These are the activations of a small network on made-up records, seen along a few directions, one row for each record.
After each row come some of the record's fields: MIFOT, FIPI, PUMIZ, PAZU.
A field that a record lacks is left out.
Other fields move the rows too, some of them a lot.
(in the rows, 500 means zero)
Random noise pushes rows far along 13 fixed directions. That doesn't count. These rows show it; they differ only by the noise:
[486 298 444 611 583 440 349 429 581 395 396 475 316 468 457 581 578 405
 516 500 396 587 349 312 292 706 411]
[561 588 463 452 589 442 366 470 567 464 370 527 295 506 555 514 378 508
 537 547 491 403 556 416 682 414 557]
[441 618 605 375 395 590 435 562 488 586 567 319 479 484 526 617 456 373
 451 450 693 355 415 614 583 391 584]
[687 364 502 428 518 370 475 771 567 466 298 412 414 324 485 394 432 608
 464 555 374 365 760 508 547 415 624]
[530 405 327 567 555 511 577 294 519 530 472 591 561 460 674 347 515 728
 416 612 270 672 410 475 584 603 554]
[540 484 442 597 350 497 492 587 472 521 594 323 612 263 502 401 515 396
 540 359 527 384 535 539 495 480 474]
[522 554 379 634 566 337 579 468 381 480 516 681 360 395 537 539 471 392
 494 518 606 570 599 311 344 530 612]
[517 320 426 451 546 441 556 475 458 481 452 417 524 359 657 459 441 592
 488 459 462 571 453 581 486 542 375]
[482 476 643 469 531 633 437 511 567 467 320 583 436 463 486 404 677 524
 538 489 445 553 482 516 550 395 370]
[429 516 384 439 564 497 384 472 485 404 309 532 391 526 518 625 503 487
 637 640 664 495 261 402 419 657 278]
[267 424 594 448 450 516 407 567 465 500 467 385 375 480 636 683 501 410
 528 434 666 464 240 560 488 462 500]
[526 515 425 467 585 590 459 703 320 562 328 492 529 366 494 404 469 346
 750 667 596 483 556 578 376 408 408]
[583 582 464 541 431 462 317 607 599 505 511 357 485 368 405 644 509 352
 582 457 620 337 527 455 546 509 415]
[538 502 448 488 522 592 469 436 460 579 533 433 517 520 435 565 539 396
 451 630 523 570 379 463 295 666 546]
[489 663 501 396 499 702 620 329 411 522 492 569 575 451 563 317 544 408
 477 447 626 550 481 629 610 321 328]

[631 453 548 458 437 494 380 613 631 439 451 351 597 507 340 499 551 617
 555 459 427 387 540 484 505 628 324] : MIFOT is vod, FIPI is gima, PUMIZ is bilo, PAZU is sem
[413 397 610 465 531 465 500 455 489 510 497 509 452 558 747 428 429 821
 449 398 344 554 459 562 735 428 625] : MIFOT is vod, FIPI is gima, PUMIZ is som, PAZU is sem
[615 455 512 399 584 362 564 458 566 481 499 549 475 522 599 574 430 750
 317 450 468 566 638 519 676 482 515] : MIFOT is vod, FIPI is gima, PUMIZ is som, PAZU is sem
[647 473 466 501 458 554 472 582 536 556 523 373 578 456 361 448 528 458
 427 575 421 449 578 508 407 579 594] : MIFOT is vod, FIPI is tez, PUMIZ is som, PAZU is sem
[414 501 487 438 465 413 408 547 658 405 359 526 316 636 425 724 522 525
 360 639 611 395 325 407 530 619 610] : MIFOT is naf, FIPI is tet, PUMIZ is som, PAZU is sem
[596 431 604 419 498 443 499 679 522 408 368 478 364 504 376 467 522 529
 474 526 456 417 653 376 334 515 581] : MIFOT is rovar, FIPI is tez, PUMIZ is bilo, PAZU is fopot
[550 358 432 402 421 582 586 581 495 541 535 261 556 468 394 465 483 303
 280 577 455 463 491 583 292 538 669] : MIFOT is rovar, FIPI is rudun, PUMIZ is bilo, PAZU is fopot
[549 574 283 402 402 490 694 398 447 359 468 481 645 377 518 295 440 509
 458 434 653 407 486 571 556 518 213] : MIFOT is vod, FIPI is rudun, PUMIZ is bilo, PAZU is fopot
[499 405 487 538 515 566 544 578 475 561 513 450 523 420 369 504 567 182
 421 543 514 554 543 589 282 454 547] : MIFOT is naf, FIPI is rudun, PUMIZ is bilo, PAZU is fopot
[370 377 363 550 410 419 445 658 546 453 429 431 597 440 584 591 505 604
 581 546 526 436 341 553 589 560 419] : MIFOT is vod, FIPI is gima, PUMIZ is bilo, PAZU is fopot
[589 527 385 333 365 410 578 719 562 491 449 351 540 506 415 570 384 529
 289 658 598 279 585 545 536 515 725] : FIPI is gima, PUMIZ is bilo, PAZU is fopot
[389 440 607 611 485 573 504 315 479 475 565 506 507 435 680 234 500 567
 625 248 306 541 447 567 664 371 395] : MIFOT is naf, FIPI is tez, PUMIZ is bilo, PAZU is fopot
[584 465 575 402 691 386 354 386 539 321 315 556 183 647 399 604 442 562
 546 531 529 503 436 259 298 755 340] : MIFOT is naf, FIPI is tez, PUMIZ is som, PAZU is sem
[442 477 594 481 484 449 390 394 481 406 568 332 381 553 544 479 353 482
 584 273 498 379 398 460 509 566 416] : MIFOT is naf, FIPI is gima, PUMIZ is bilo, PAZU is fopot
[444 578 627 539 387 467 255 590 678 468 439 455 396 540 530 580 532 702
 614 461 423 312 423 396 751 489 581] : MIFOT is vod, FIPI is rudun, PUMIZ is bilo, PAZU is fopot
[452 451 620 471 603 572 379 479 634 484 406 531 406 552 439 617 584 336
 510 460 491 563 489 569 570 367 339] : MIFOT is naf, FIPI is gima, PUMIZ is bilo, PAZU is fopot
[713 661 600 471 604 523 534 418 386 757 729 493 661 568 487 521 376 641
 530 584 426 589 692 564 452 587 660] : MIFOT is naf, FIPI is gima, PUMIZ is bilo, PAZU is fopot
[437 416 652 580 519 540 574 433 453 471 480 610 381 527 498 293 588 488
 379 398 361 588 532 458 416 452 674] : MIFOT is naf, FIPI is gima, PUMIZ is som, PAZU is sem
[503 493 598 440 571 541 439 354 565 526 558 420 440 535 525 556 434 386
 514 377 475 519 488 578 576 417 377] : MIFOT is naf, FIPI is tez, PUMIZ is bilo, PAZU is sem
[686 451 469 418 529 347 529 622 668 574 473 454 533 368 485 638 447 582
 288 563 502 455 714 637 674 436 582] : MIFOT is naf, FIPI is rudun, PUMIZ is som, PAZU is sem
[564 454 485 509 592 494 467 484 574 434 422 593 403 594 390 550 565 455
 457 570 411 583 568 371 411 527 503] : MIFOT is vod, FIPI is tet, PUMIZ is bilo, PAZU is fopot
[363 418 602 539 267 472 509 733 551 522 508 459 698 398 519 675 742 767
 534 508 599 484 298 539 430 672 425] : MIFOT is vod, FIPI is rudun, PUMIZ is bilo, PAZU is fopot
[641 489 506 506 419 534 597 562 439 488 564 418 646 372 370 385 580 455
 537 445 505 486 624 466 268 586 377] : MIFOT is rovar, FIPI is tez, PUMIZ is bilo, PAZU is fopot
[493 397 632 436 446 502 589 519 531 374 439 498 444 465 462 430 612 531
 427 367 488 508 526 456 388 489 391] : MIFOT is rovar, FIPI is tez, PUMIZ is bilo, PAZU is fopot
[453 486 535 533 440 382 563 615 432 488 583 507 525 467 465 683 546 461
 518 434 674 514 513 425 311 580 468] : MIFOT is rovar, FIPI is gima, PUMIZ is bilo, PAZU is sem
[447 496 565 574 488 494 391 611 533 687 594 460 539 481 495 790 557 441
 537 612 534 552 429 542 425 551 642] : FIPI is rudun, PUMIZ is bilo, PAZU is fopot
[383 281 635 477 409 570 437 560 598 493 560 256 506 459 526 551 554 388
 415 310 422 474 385 647 515 415 471] : MIFOT is vod, FIPI is tez, PUMIZ is bilo, PAZU is fopot
[643 677 394 485 588 481 599 458 360 482 411 733 543 530 419 403 511 619
 568 677 603 565 603 371 365 649 423] : FIPI is gima, PUMIZ is som, PAZU is sem
[564 398 511 503 575 671 486 403 537 612 557 436 522 535 442 516 602 356
 354 579 350 676 478 524 368 515 590] : MIFOT is rovar, FIPI is tez, PUMIZ is som, PAZU is sem
[414 370 602 379 458 632 632 514 518 461 357 553 488 573 522 369 658 626
 275 558 419 593 409 556 473 466 597] : MIFOT is rovar, FIPI is gima, PUMIZ is som, PAZU is sem
[385 491 712 640 392 454 391 618 557 341 437 549 446 330 472 460 698 474
 674 148 622 405 512 472 593 381 188] : MIFOT is naf, FIPI is gima, PUMIZ is som, PAZU is sem
[421 483 465 486 507 552 609 523 326 508 510 449 464 427 564 307 367 256
 550 449 538 450 553 608 437 309 568] : MIFOT is naf, FIPI is tez, PUMIZ is bilo, PAZU is fopot
[389 566 569 627 449 591 437 502 398 563 646 445 535 481 531 420 484 319
 631 335 503 465 498 549 540 354 550] : MIFOT is vod, FIPI is gima, PUMIZ is bilo, PAZU is fopot
[489 530 644 540 613 412 555 554 458 484 468 755 385 527 473 604 578 485
 524 465 568 630 671 433 423 395 502] : MIFOT is vod, FIPI is tet, PUMIZ is bilo, PAZU is fopot
[388 429 480 435 494 579 456 554 333 524 449 340 444 514 669 342 333 534
 631 537 445 418 364 555 502 465 633] : MIFOT is rovar, FIPI is tez, PUMIZ is som, PAZU is sem
[502 749 542 589 421 553 564 473 529 551 545 753 602 451 409 599 748 493
 533 546 676 574 537 412 483 487 402] : MIFOT is rovar, FIPI is rudun, PUMIZ is bilo, PAZU is fopot
[531 659 451 480 320 505 564 410 642 634 806 386 643 589 455 765 511 475
 189 520 592 452 458 522 624 542 760] : MIFOT is rovar, FIPI is tet, PUMIZ is bilo, PAZU is fopot
[606 472 511 299 420 556 583 461 711 426 507 367 519 579 346 556 542 420
 135 463 510 435 554 586 584 441 496] : MIFOT is vod, FIPI is tet, PUMIZ is bilo, PAZU is fopot

Which values does each new row have?
[353 405 480 663 473 454 406 586 540 450 378 617 314 544 524 545 625 556
 511 637 397 525 354 265 400 594 758] : MIFOT is rovar, FIPI is tez, PUMIZ is som, PAZU is sem
[430 296 413 694 517 424 456 585 401 545 516 463 555 362 590 512 525 543
 663 542 415 595 378 470 301 683 502] : MIFOT is naf, FIPI is tez, PUMIZ is som, PAZU is sem
[481 577 462 549 607 516 538 241 391 467 563 612 409 511 571 431 449 387
 573 403 522 617 482 406 437 493 380] : MIFOT is rovar, FIPI is rudun, PUMIZ is bilo, PAZU is fopot
[397 614 583 619 390 535 394 533 601 512 504 540 484 445 552 446 557 502
 632 411 464 373 496 510 763 314 534] : MIFOT is naf, FIPI is tez, PUMIZ is bilo, PAZU is fopot
[547 532 742 412 553 753 459 570 332 631 522 433 648 551 383 410 604 486
 650 512 529 584 487 656 295 533 370] : MIFOT is vod, FIPI is tet, PUMIZ is som, PAZU is sem
[463 549 489 538 353 481 650 664 301 447 451 566 582 406 506 251 538 653
 603 523 553 409 526 431 337 565 575] : MIFOT is vod, FIPI is rudun, PUMIZ is bilo, PAZU is fopot
[659 628 518 368 506 500 448 494 557 656 693 331 670 577 445 732 387 557
 419 533 587 454 566 632 601 562 502] : MIFOT is vod, FIPI is gima, PUMIZ is bilo, PAZU is fopot
[431 527 620 556 562 427 278 396 574 474 585 446 230 613 527 717 417 383
 526 347 516 455 430 362 570 489 590] : MIFOT is rovar, FIPI is tet, PUMIZ is som, PAZU is sem
[563 419 603 517 519 503 434 575 652 514 496 496 577 473 462 561 607 570
 523 424 378 554 626 567 638 395 374] : MIFOT is vod, FIPI is tet, PUMIZ is bilo, PAZU is fopot
[332 652 557 456 400 536 496 576 427 501 463 540 419 486 565 563 520 434
 530 494 751 391 386 510 565 385 563] : MIFOT is rovar, FIPI is rudun, PUMIZ is som, PAZU is sem
[586 378 513 484 661 557 404 583 592 719 500 512 630 550 541 741 572 647
 463 730 349 729 525 642 573 508 575] : MIFOT is vod, FIPI is tet, PUMIZ is som, PAZU is sem
[693 612 367 503 494 491 536 512 481 416 455 511 563 506 253 337 467 399
 566 580 522 385 647 403 357 618 390] : MIFOT is naf, FIPI is tet, PUMIZ is bilo, PAZU is sem
[486 425 327 463 509 414 575 386 628 473 582 456 535 469 580 716 455 395
 320 458 567 567 467 573 635 443 398] : MIFOT is rovar, FIPI is tet, PUMIZ is bilo, PAZU is fopot
[452 404 538 603 557 553 388 616 618 443 244 628 318 473 438 340 631 416
 479 582 320 489 555 461 585 329 646] : MIFOT is naf, FIPI is rudun, PUMIZ is som, PAZU is sem
[540 519 662 160 612 569 592 601 414 616 441 428 578 513 599 604 389 568
 425 520 711 531 583 849 630 301 374] : MIFOT is naf, FIPI is gima, PUMIZ is som, PAZU is sem
[641 421 611 568 621 449 433 501 583 495 452 554 398 533 380 423 515 496
 504 474 269 548 709 409 442 499 563] : MIFOT is naf, FIPI is gima, PUMIZ is bilo, PAZU is sem
[483 345 526 422 615 605 468 513 512 533 373 511 503 532 564 512 567 581
 506 607 393 656 429 580 486 485 424] : MIFOT is vod, FIPI is tez, PUMIZ is som, PAZU is sem
[490 555 487 378 425 434 488 567 696 372 308 600 437 603 498 588 567 774
 384 612 523 401 467 406 723 506 511] : MIFOT is rovar, FIPI is gima, PUMIZ is bilo, PAZU is fopot
[440 444 524 599 543 456 479 451 588 405 413 674 443 491 565 474 604 589
 600 414 395 592 523 421 633 407 348] : MIFOT is rovar, FIPI is tet, PUMIZ is bilo, PAZU is sem
